Questions about the matrix below.
1) The 1st entry in reading order?
2) The entry just left of -0.062?
3) The third largest entry?
4) The fourth entry in reading order?
5) The second largest entry?
[[-0.121  0.035 -0.005  0.006 -0.187 -0.088 -0.185  0.192  0.096  0.172
  -0.236 -0.123]
 [ 0.040  0.048  0.049  0.061  0.080 -0.116 -0.062 -0.259  0.066  0.107
  -0.226  0.092]
 [ 0.115 -0.186 -0.181 -0.187  0.036  0.106 -0.047  0.109 -0.177  0.085
  -0.231 -0.125]
 [-0.016  0.107 -0.128 -0.038 -0.104 -0.187 -0.071  0.175 -0.258 -0.178
   0.008  0.067]
 [ 0.129 -0.030 -0.215 -0.099 -0.253 -0.040  0.114 -0.001  0.107 -0.071
   0.030 -0.084]
 [-0.146  0.186 -0.085 -0.162 -0.234 -0.183  0.023 -0.122 -0.135 -0.212
   0.044  0.026]
 [-0.205 -0.263  0.147 -0.133 -0.294 -0.258  0.048  0.046 -0.133  0.092
  -0.107  0.096]
 [ 0.016  0.099 -0.170  0.005 -0.101 -0.207  0.093 -0.163  0.059  0.077
  -0.064 -0.090]
 [ 0.140  0.036  0.015 -0.116 -0.048 -0.270 -0.027 -0.166 -0.198  0.066
  -0.236 -0.210]]
1) -0.121
2) -0.116
3) 0.175
4) 0.006
5) 0.186

Questions about the matrix below. Rows and columns are numbered from 0.
1) What is the entry just right of -14.042?
2) What is the entry directly above -20.667?
3) What is the maximum?
4) What is the entry directly below -13.530?
5) What is the entry just left of 10.862?
6) What is the entry in row 1 and column 0?
7) What is the entry in row 0 and column 1?
8) What is the entry just right of -13.530?
 -8.697  -13.530  -12.536    7.914    3.374   11.381  -15.532   -9.391   -3.634   -0.804   18.286   -3.605    9.305   10.862
  3.405  -12.720  -14.042    6.751   11.613   -0.825   -4.328  -20.667   18.475  -12.151  -11.831  -14.143   10.543   18.514
1) 6.751
2) -9.391
3) 18.514
4) -12.720
5) 9.305
6) 3.405
7) -13.530
8) -12.536

Questions about the row below.
1) Give the last entry.
2) Give the 1st entry from the left.
3) Give the entry just left of -11.
-12    5   49   -8  -14  -11  -32    2
1) 2
2) -12
3) -14

B =
[[ 15 -12 -13 -27]
 [  6  16  -4  27]
 [-11   0  -3 -15]
 [ -3  19  -4  21]
 [-27  22 -23  16]
 [-22   7 -17  -8]
 [ 14  15 -16  14]
 [ -6   5 -22  -4]
 [ 28 -16  13 -10]
 [-24   8 -12 -16]
 [-20  -1  40 -17]
 [ 23   7 -16   7]]
Which number is the bottom-left entry?
Answer: 23
The third largest entry: 27
The entry directly above the largest entry is -12
The second entry, reading row by row: -12
The top-right entry: -27
Which number is the smallest entry in the first column?
Answer: -27
Which number is the second entry on the diagonal from the top-right corner?
Answer: -4
The entry just right of the largest entry: -17
The fifth entry, reading row by row -> 6
The entry just right of 19 is -4
The largest entry in the first row: 15
Which number is the entry in the bottom-right corner?
Answer: 7
Which number is the smallest entry in the last row?
Answer: -16
Which number is the second largest entry?
Answer: 28
Which number is the entry just left of the largest entry?
Answer: -1
Which number is the third entry on the diagonal from the top-right corner?
Answer: 0
The third entry, reading row by row is -13
The second entry on the main diagonal -> 16
Which number is the third entry on the main diagonal?
Answer: -3
